Each row below holds a small network's activations on one input, seen along a few directions.
Each table varies a few parts of the input and shows all the possible inputs, shuffled.
A made-up example of a description, with smaller parts first: one of 3 separate values, together with either a single point or one of 11 places along a line or (one of 4 places along a line, together with one of 8 places around a ring).
Shared parts are said once, and a part with two or three values counts as separate values.
In the rows, 128 means zero.

Other details of the inputs vary at random and push rows far along two fixed directions, the same in every table; ignore that.

Rows:
R1: [107 120 131  88 117  81 166  74 132 108 123 143  91 117]
R2: [152 120 177 176 124 100 107 119 115 120 125 146 187 113]
R3: [129 140 138 116 101  90 166  77 149  83 139 134 122 150]
R4: [141 117 167 167  97  73 155 122 109 105 112 120 213  87]
R5: [109 165  72  84 164 163 136 144 170 153 142 124  32 180]
R6: [110 159  92 114 172 162 115 161 149 163 139 117  61 158]
R7: [110 134 133 155 166 102 114 152 116 143 126  98 141 125]
R8: [132  81 159 133  97 114 135 129 100 101 136 108 198 119]
R9: [148 137 141 164 135 134  97 127 125 142 123 130 152 135]
R10: [113 121 141 177 174 118  86 169 115 162 119  76 150 116]
R11: [154 119 168 106  98  83 184  61 159  63 140 176 128 141]
R12: [128 110 131 170 169 134  67 145  87 172 108 128 136  77]
R13: [130 129  94 147 142 203  65 190  84 168 124 100 157 139]
R14: [125 128 128 101 152 110 165 117 158 109 142 148  86 147]
R15: [133 102 149  72  86 128 188  99 132  75 148 165 149 146]
R16: [ 98 129  96  82 127 130 137  96 153 135 125 114  40 135]
R17: [126 115 117 158 124 150  86 172  68 138 129  88 191 119]
R18: [124 131  95 149 139 201  61 196  82 162 130 104 153 134]
R19: [107 147  81 105 153 165  93 135 131 170 126 133  47 126]
R20: [112 150 102  81 149 130 160 126 171 124 149 144  52 167]
R21: [145 140 124 179 131 153  87 175 109 169 103 109 176 104]
R22: [138 161 112 182 155 179  49 169 109 179 122 102 127 135]
R23: [140  90 152  75  85 111 200  86 131  53 147 174 153 141]
R24: [111 134 110  76 132 134 148  92 149 137 132 159  53 127]
R25: [136 144 121 114  97 127 158 129 152 113 125 147 125 127]
R26: [162  99 189 175 105  81 147 125 110 101 106 149 226  75]
R27: [124 140 120 103 102 119 155  83 173  95 143 116  83 165]
R28: [122 119 125 105 141 122 130  99 131 148 121 153  95 113]
R29: [115 160  70 112 106 166 129 147 160 140 127  83  73 146]
R30: [159 100 207 173  99  76 155 122 112 110 108 152 240  75]
Each input here is: one of 5 places along a line, together with either one of 2 separate values or one of 4 places along a line.
The inputs of R13 and R5 match in every part but the place on the line of 5. If R18 is changed in the same way as R13 into R5, which row does it become? -> R20
Change only the place on the line of 5 in R7. List by row number the other rows that result. -> R1, R3, R4, R17
Change only the choice among 2 separate values in R10. List by row number the other rows that result. -> R7
List by row number the other rows that have the place on the line of 5 in common with R1. -> R12, R16, R19, R24, R28
